A small network was shown many inputs. Here are its activations along a few directions, one row for each input.
In each table, some parts of the input vary, and every possible input appears once, in random order.
Descriptions start from the smaller parts, as in this example, which fits no table here: one of 3 separate values, together with either a single point or one of 11 places along a line or (one of 5 places around a ring, together with one of 6 places along a line).
Shared parts are said once, and a part with two or three values counts as separate values.

Other details of the inputs shift rows strongly along three fixed directions, in all tables alike. That doesn't count.

Rows:
row 1: [  8   8  -6 -14 -20   6 -64 -39 -14 -10  29 -17]
row 2: [  2   3  -9 -35 -33 -16 -21  17 -16 -22  13 -49]
row 3: [  7  -4   4   8 -12  17   8 -14  -1  -8 -17  16]
row 4: [ 10  12  22  -2   5  14  28 -19   9   6 -21  17]
row 5: [ -1  16  -3  24 -34 -17 -20 -24  -7  -3 -11  -5]
row 6: [  1 -39 -19  37  43 -64  11  56 -27  61  35  35]
row 7: [ -4  20 -12  12  -9 -16 -33 -14  12   4 -19 -19]
row 8: [ 22  23  25 -42 -49 -12 -20  28   0 -30  28 -41]
row 9: [ 48 -40  39 -66  21  49  60  69   9 -15  44 -29]
row 10: [-15  22 -16   5 -10 -24 -23 -20 -10  -7 -17 -16]
row 11: [  3  26 -14  28 -20 -11 -26 -19   2  -7  -3  -9]
row 12: [  3  13  -8 -10   3   7  11 -12  -7 -11 -15  17]
row 13: [ -9  -7  -3   6   6  13  11 -18  11  19 -34  27]
row 14: [ -5   2   9 -13  -9  38   8   4  10 -23  -5   5]
row 15: [ -2 -15  16  -5   5  38  27  -8   5  -7 -18  -2]
row 16: [-24  12   4  15  25   4  12 -21  18   1 -16  19]
row 17: [-19   4 -11  19  22  20  11 -14  -7   6 -29  15]
row 18: [ -2   7  -2 -15  14  28  17  -4   0   4 -29  18]
row 19: [  5  -1   1  -5  -8   5  13 -20   5  -7 -15  17]
row 20: [ 24 -39  43 -51  32  41  65  66  10  -3  38   2]
row 21: [  2 -56 -26  41  27 -46  -1  61 -13  45  54   2]
row 22: [-15  13 -31  -3 -21 -16 -26 -14 -10  -5 -17  -4]
row 23: [-13   0 -13  27  23  26   7 -17  14   6 -22   9]
row 24: [ -4  -4  19  12  10  26  23 -20   4  -4 -24   3]
row 25: [ -5  -2  15  -2  14  15  28 -26  11  -3 -22   3]
row 26: [-13 -26 -18  58  25 -73   8   8 -11  56  25  30]
row 27: [ -4  11   6  -8  10  20  21 -12  16 -15  -9  31]
row 28: [-13  10 -29   8 -13 -13 -29 -19  13  -3 -12 -19]
row 29: [ 22 -23  23 -50 -36 -18 -57  30 -31 -18  91 -45]
row 30: [-13   9  18  11  18  28  16  -9  12 -12 -13  10]
row 31: [-19  15  10  14  24   6   6 -13  18  11 -25  21]
row 32: [-15  11  -1  25  26  14  12 -18  -8   4 -27  13]
row 33: [ 45 -28  39 -49 -11  22  23  64  -6 -37  58 -73]
row 34: [  8  37  -4 -11 -35 -23 -29  -6 -14 -10  -9 -20]
row 35: [ -6  12  -7 -32 -44  -1 -28   2   8 -32   5 -24]
row 36: [-13  -3 -24  34 -24 -97 -45  31 -14  25  52 -11]
row 37: [-13   4 -10   2 -27 -16 -29 -16   5  10 -28 -13]
row 38: [-13 -33 -31  37  13 -45 -12  39 -29  37  25  10]
row 39: [ 21  28  12 -26 -43   6 -13   6 -22 -38   9 -38]
row 40: [  2  13  -3 -23 -21   1 -60 -37 -34 -10  21 -12]
row 41: [  4 -12   0 -30 -44 -18 -20   9  -4 -18  11 -49]
row 42: [ 21 -39  49 -20  51  28  75  34   6  17  12   6]
row 43: [  6  23   0  19  21   7  13 -20  17  14 -19  22]
row 44: [ 16 -24  32 -14  49  26  61  41  11  13  19  40]
row 45: [  5  13 -24  22 -24  -6 -33 -13   2 -11  -8  -1]
row 46: [-11  29  -4  24 -26 -15 -27 -13   0 -10   0   2]
row 47: [  2   0   2   9   6   7  13 -19   8  14 -31  36]
row 48: [ -9  17 -19  14  -8 -19 -28 -23  11  -6 -10 -21]
row 49: [ -4 -64 -18  24  18 -63  11  50 -15  49  48   7]
row 50: [-17 -31 -32  51  38 -54 -12  29   2  63  16  13]
row 51: [-16   9  -8   5  24  12  10 -12   0  17 -35  17]
row 52: [  5  11  -5   3  -1  18   6  -6 -14 -13 -16  17]
row 53: [ -6  25  -4  12  21   0  23 -25  -5   4 -17  25]
row 54: [  5  17  18 -23   9  21  14  -2  -3 -11 -22 -12]
row 55: [ 20 -20  -6  -3  13 -12  15  26   3   2  30   1]
row 56: [-24   8   0   8  20  13   5 -10  20  14 -26  23]
row 57: [  0   8 -23 -12 -24   2 -22 -11  12 -16  -5 -18]
row 58: [ -3  10   4   7  -5  19   2  -4   6 -16  -7  23]
row 59: [ 23  16  -2 -18 -36 -24 -21   8   0 -24  29 -44]
row 60: [-29   5  -6  10  21  10  11 -18  19   4 -18  22]
row 61: [ 18 -16  34 -39   2  42  -4 -32 -15 -11  26  -1]
row 62: [ 14  12  -4  -2   3  14   1  -7  15  -2 -16  13]
row 63: [ -4 -11  -1   4 -11  23   7 -13   2  -4 -20   8]
row 64: [-10   3  14 -11  -2  36   9   2  11 -22  -7  -6]
Each input here is: one of 4 separate values, together with either a single point or (one of 3 separate values, together with one of 5 places around a ring).
The inputs of row 42 and row 7 match in every part but the choice among 4 separate values. If row 13 is changed in the same way as row 42 into row 7, which row does it become? -> row 9
The inputs of row 44 and row 47 match in every part but the choice among 4 separate values. If row 8 is changed in the same way as row 44 into row 47, which row does it become? -> row 4
Change only the choice among 4 separate values in row 46. List by row number the other rows that result. -> row 5, row 11, row 39
Change only the place on the ring of 5 in row 27. List by row number the other rows that result. -> row 16, row 35, row 36, row 60
Change only the choice among 3 separate values in row 48. List by row number the other rows that result. -> row 7, row 33

Rows:
row 65: [ 31  -8  31 -19   3   9  32  45   6 -20  37 -19]
row 66: [ -8  39 -17  -4 -49  22 -40 -33  15 -42 -27 -22]
row 67: [ 10 -32  -6  15  -6 -70  -4  57 -18  32  55   2]
row 68: [  5 -15   7 -23 -15 -12 -10  37  -2 -10  28 -55]
row 69: [  4 -33 -25   1 -18 -74 -35  63 -26  29  53 -13]
row 70: [ -8  -8 -12  14  -7   1 -11 -11   1   6 -22  -5]
row 71: [ 30  -4   9 -45 -63  -2 -25  32 -14 -34  24 -41]
row 72: [ 32 -20  56 -55  30  71  28 -23 -15 -23  50   6]
row 73: [-12  -9 -27  22 -22 -46 -34   3  -8  22   4  18]
row 74: [  4  22  13 -45 -37  58  -3 -41  19 -46 -48 -28]
row 75: [-14  36   0 -12 -13  47 -10 -36  27 -32 -35  -1]
row 76: [-16   9  -5  56  44  -8  25 -23  14  29 -31  33]
row 77: [ 16  21  17 -39 -47 -17 -24  22  -2 -38  16 -71]
row 78: [  3 -18  18  15  55  -6  48  41   9  21  31  24]
row 79: [ 23 -20  19 -39   4  -1 -35   3 -35  -4  77 -21]
row 80: [ 19 -28  14  11  27 -16  42  46 -10  25  34  25]
row 81: [-13  23  -7  20  22 -11   6 -16  13  10 -26   4]
row 82: [ 26  -5  30 -44 -19  43  21  20   9 -38   9 -55]
row 83: [ 10 -19  12  -3  20 -22  29  47 -10  19  34  15]
row 84: [ -8   3  10   5  30  51  36 -21  31  -6 -20  29]
row 85: [  5   8  13  -6   7  52  23  -9  23 -21 -13   5]
row 86: [ -4  -3   3   3  26  55  36 -17  15  -9 -28  38]
row 87: [-30   2 -44  46   4 -49 -45   3   7  31   5  11]
row 88: [-25  10 -34  42 -19 -82 -48  -1 -19  37  -7  -1]
row 89: [  5 -35  18  -9  62  23  61  40  10  19  21  -2]
row 90: [-26   3 -22  32  19 -11  -5 -19   1  29 -27  53]
row 91: [-20  -8 -11  40  42  12  27 -14  11  21 -23  21]
row 92: [ 33  -2  26 -44 -27   6  25  32 -17 -29  16 -42]
row 93: [ 22 -25  23 -20   5 -17  37  40 -11   9  27 -15]
row 94: [-14 -11 -18  45  26 -27 -47 -44 -35  35  37  37]
row 95: [-19  16 -43  39 -21 -78 -53   4 -13  32   3  15]
row 96: [ -3  27   0  21   9  12  13 -16  15 -13 -17  19]
row 97: [-18  20   7  10  33  39 -26 -84 -11   6  -6  47]
row 98: [ 20 -14  22 -29  20  -2  44  39 -10   7  17 -12]
row 99: [  9 -21   2 -31 -24  -8 -18  42  -5 -13  34 -29]
row 100: [ -5   2   0 -13  19  21  24 -13   2   7 -33  15]
row 101: [  4 -17   9  17  59 -13  46  42  10  26  31  26]
row 102: [ -2  26  -1 -16 -23  37   3 -42   1 -26 -55   0]
row 103: [-15  11 -14  45  31  -4  25 -20   1  25 -27  62]
row 104: [ 1  9 18 10 34 24 43 -7 25 -2 -9 31]
row 105: [-26  20 -30  11 -11  -1 -34 -40   9   3 -49   0]
row 106: [  3  30  -3 -39 -72   8 -40 -34   0 -39 -38 -39]
row 107: [ -4   8 -13   7 -30 -12 -24 -18  -8   1 -29  -7]
row 108: [  1 -48  15  14  57   3  57  38   9  32  28   5]
row 109: [  1  35   2   0 -28   9  -6 -37   1 -15 -46  -3]
row 110: [ 26  -1  26 -25  -5   5  28  32  -2 -26  21 -43]
row 111: [-14  15 -31   4 -61 -26 -69 -21   5 -14 -13 -16]
row 112: [  9 -11  26   4  48  48  11 -49 -17  10  25  42]
row 113: [  1   8 -14  -5 -46   2 -41  -7   3 -21  -8 -16]
row 114: [-19  -7 -37  21  -8 -38 -42   9  -1  20   4   8]
row 115: [-28   5 -23  18  -4  -8 -26 -25   4  12 -34   3]
row 116: [-15 -16 -36  29 -28 -53 -47  11 -16  16   3 -23]
row 117: [ 23  10  21 -38 -47 -17 -14  23   2 -36  22 -69]
row 118: [ -4  24  18 -33   4  64  30 -42  12 -24 -60  12]
row 119: [ -7  -3 -12  18  11   8  14  -8  -3  10 -18  40]
The inputs of row 70 and row 115 match in every part but one. If row 82 is changed in the same way as row 70 into row 115, which row does it become? -> row 68
What is each input in this table made of? -> one of 5 places along a line, together with either a single point or (one of 2 separate values, together with one of 5 places around a ring)
Change only the choice among 2 separate values in row 91. List by row number the other rows that result. -> row 66
Which other rows agree with row 106 in the place on the line of 5? List them by row number. -> row 67, row 72, row 73, row 74, row 84, row 93, row 104, row 108, row 111, row 117
Change only the place on the ring of 5 in row 66. List by row number the other rows that result. -> row 86, row 96, row 103, row 119
